These are the activations of a small neural network, seen along a few directions. Each row is one input.
In each table, some parts of the input vary, and every possible input appears once, in random order.
A made-up example of a description, with smaller parts first: one of 2 separate values, together with either a single point or one of 11 places around a ring or (one of 4 places along a line, together with one of 5 places around a ring).
Shared parts are said once, and a part with two or three values counts as separate values.
In the rows, zero is written as 128.

Other details of the inputs shift rows strongly along two fixed directions, in all tables alike. That doesn't count.

A family of inputs:
r1: [112 141 210 146 155 143 161 147 154 191 126 141  52]
r2: [146 104 127 131 125 114 115 149 119 128 124 123 163]
r3: [156 114 211 114 127 155 127 192 114 153 154 132 121]
r4: [110 126 121 138 128 135 127 111 130 129 123 138 100]
r5: [120 117 129 128 112 148 111 141 111 112 140 153 122]
r6: [125 130 214 152 170 113 148 155 167 205 118 107  85]
r7: [147 104 208 130 135 135 113 202 122 165 149 132 139]
r8: [155 118 127 117 112 150 119 131 107 114 143 139 150]
r9: [137 143 138 121 138 116 129 109 147 126 126 144 121]
r10: [122 131 125 114 104 155 106 139 109 117 144 116 162]
r11: [ 99 118  50 131 103 121 118  90 127  92 112 124 140]
r12: [116 148 141 143 151  92 151 112 156 153  94 108 122]
r13: [141 133  71 114 123 101 119  75 133  84 118 144 151]
r14: [ 87 132 122 144 134 125 136 106 156 149 116 115  87]
r15: [141 131  77 107 121  86 126  93 137  74 107 137 152]
r16: [120 170 146 134 147 123 164  85 156 148 106 119  96]
r17: [131 113  58 112  88 138  93 108 109  72 139 120 184]
r18: [147 118 131 109 111 146  84 147 105 103 155 152 163]
r19: [125 118 124 116 120 136  93 134 126 128 145 123 151]
r20: [122 161 145 126 158  99 161  99 155 156  90 112 102]
r21: [126  95 206 145 128 143 132 206 116 167 142 137 109]
r22: [105 153 128 125 136 126 122 109 145 148 117 109 130]
r23: [134 146  74 124 135  98 136  62 149 106 101 133 133]
r24: [ 63 172 126 155 154 112 169  75 181 171  84  99  60]
r25: [137 131 136 119 113 147 107 129 123 106 147 138 138]
r26: [137  79 115 135 101 133 116 171  88 111 131 138 162]
r27: [157 109 132 109 113 132 121 143 107 105 138 130 148]
r28: [ 96 158 133 154 162 102 178  67 181 161  89 126  46]
r29: [150 125  82 107  98 125 113 103 115  59 138 151 167]
r30: [130 149 142 133 144 122 150  90 159 139 120 124  95]
r31: [130 139 125 129 138 130 115 105 138 140 122 127 125]
r32: [133 106 128 117 112 126 131 152 107 106 126 148 126]
r33: [122 155 132 128 128 142 130 103 130 128 123 122 125]
r34: [109 144 130 128 124 129 123 110 160 125 132 112 118]
r35: [143 122  70 116  99 139 100  98 107  74 134 134 169]
r36: [121 127 118 138 130 130 147 108 129 136 113 140 101]
r37: [104 178  69 131 143  91 140  37 164 107  84 119 120]
r38: [111 132  49 122  99 126 117  86 100  68 110 146 154]
r39: [127 132 211 158 159 128 160 153 163 202 116  97  83]
r40: [136 140  94 141 156 126 135 170 126 127 183 126 131]
r41: [147 105 210 134 125 146 123 200 122 155 153 125 132]
r42: [126  85 163 115  91 181  83 210  79 128 176 149 153]
r43: [157 111  74 106 101 118 121 111 104  71 121 129 172]
r44: [108 144 133 134 141 112 169 111 136 144  90 123  90]
r45: [136 107 158 116 118 164  87 174 106 155 158 123 157]
r46: [111 162 133 143 151 118 146  70 176 143 110 112  81]
r47: [133  99 113 125 101 163 100 150  83 112 144 150 146]
r48: [132 118 196 126 125 175 133 185  87 169 147 151 114]
r49: [118 148 217 153 158 128 166 154 156 199 113  98  88]
r50: [145 122  20 129 133 115 117 141 102  73 179 131 175]
r51: [171  97 171  95  96 173 104 206  56 117 163 140 183]
r52: [143 125  72 109 124  88 125  88 131  82 106 131 153]
r53: [106 138  62 134 135  75 166  56 159  95  76 125  93]
r54: [ 81 158 135 167 160  83 190  87 179 166  67 103  67]
r55: [145 118 201 122 138 167  96 175 112 173 162 138 124]
r56: [125 120 173 125 122 162 107 157 129 155 158 113 125]
r57: [137 144 133 142 162 151 140 198 103 166 186 118 131]
r58: [123 126 176 120 130 148  99 164 135 157 153 125 130]
r59: [117 174 135 132 159 105 159  75 164 154  95 123  98]
r60: [144 104 134 131 116 120 122 146 122 112 134 121 153]
r61: [129  86 121 136 109 122 121 160 103 111 129 138 146]
r62: [154 113  69 132 137 145 115 186  86 113 192 129 171]
r63: [132 106  47 118 102 105 133  99 104  69 101 140 151]
r64: [145 125  67 111 123  93 128  88 128  88 100 127 157]
Each input here is: one of 4 places along a line, together with either a single point or (one of 3 separate values, together with one of 5 places along a line).
Changing only the place on the line of 4 turns r19 into r45. The same change can be made to r55. Which row results?
Answer: r31
Changing only the place on the line of 4 turns r18 into r37. The same change can be made to r9. Which row results?
Answer: r59

A family of inputs:
r65: [137 121 142 112 109 172  89 157  97 130 162 130 161]
r66: [152 109 153 106 108 150  90 147 108 115 150 149 154]
r67: [126 153 136 153 179 102 175 131 159 172 124 111  85]
r68: [128 104  98 129 113  95 139 117 119 100  91 131 146]
r69: [103 119 175 151 141 118 151 133 156 169 102 123  74]
r70: [140 105 141 114  99 141 114 138 107  98 131 150 140]
r71: [134 134 112 121 120  98 151  88 136  98  87 131 129]
r72: [115 134  99 119 102 134 129  87 119  93 107 140 128]
r73: [151 128 218 126 149 148 125 182 129 189 147 113 126]
r74: [122 137  69 142 145 104 143 110 144 109 138 129 116]
r75: [157 122 141 107 120 125 112 128 114 116 125 137 160]
r76: [129 124 113 133 134 159 121 167  98 139 169 136 130]
r77: [140 121 146 105 106 168  90 140  95 123 149 146 154]
r78: [127 145  81 136 143  89 148 105 148 111 115 108 141]
r79: [108 145  88 135 131 132 128 115 132 122 137 115 131]
r80: [119 135 148 143 147 129 134 149 148 154 147 114 108]
r81: [103 113  83 131 101 123 126 104 114  99 102 135 134]
r82: [114 155 162 141 156 118 139 104 181 166 121 107  88]
Changing only one part turns r68 into r78. The same change can be made to r81. Which row results?
Answer: r79
Describe the family of inputs behind these rows.
Answer: one of 3 separate values, together with one of 6 places along a line
Change only the choice among 3 separate values in r66. List by row number the other rows that result.
Answer: r75, r77
A walk changes only the place on the line of 6. It starts at r69 and steps to r70. List the rest of the walk in order.
Answer: r66, r82, r80, r74
Change only the choice among 3 separate values in r76. List by row number the other rows that result.
Answer: r67, r74
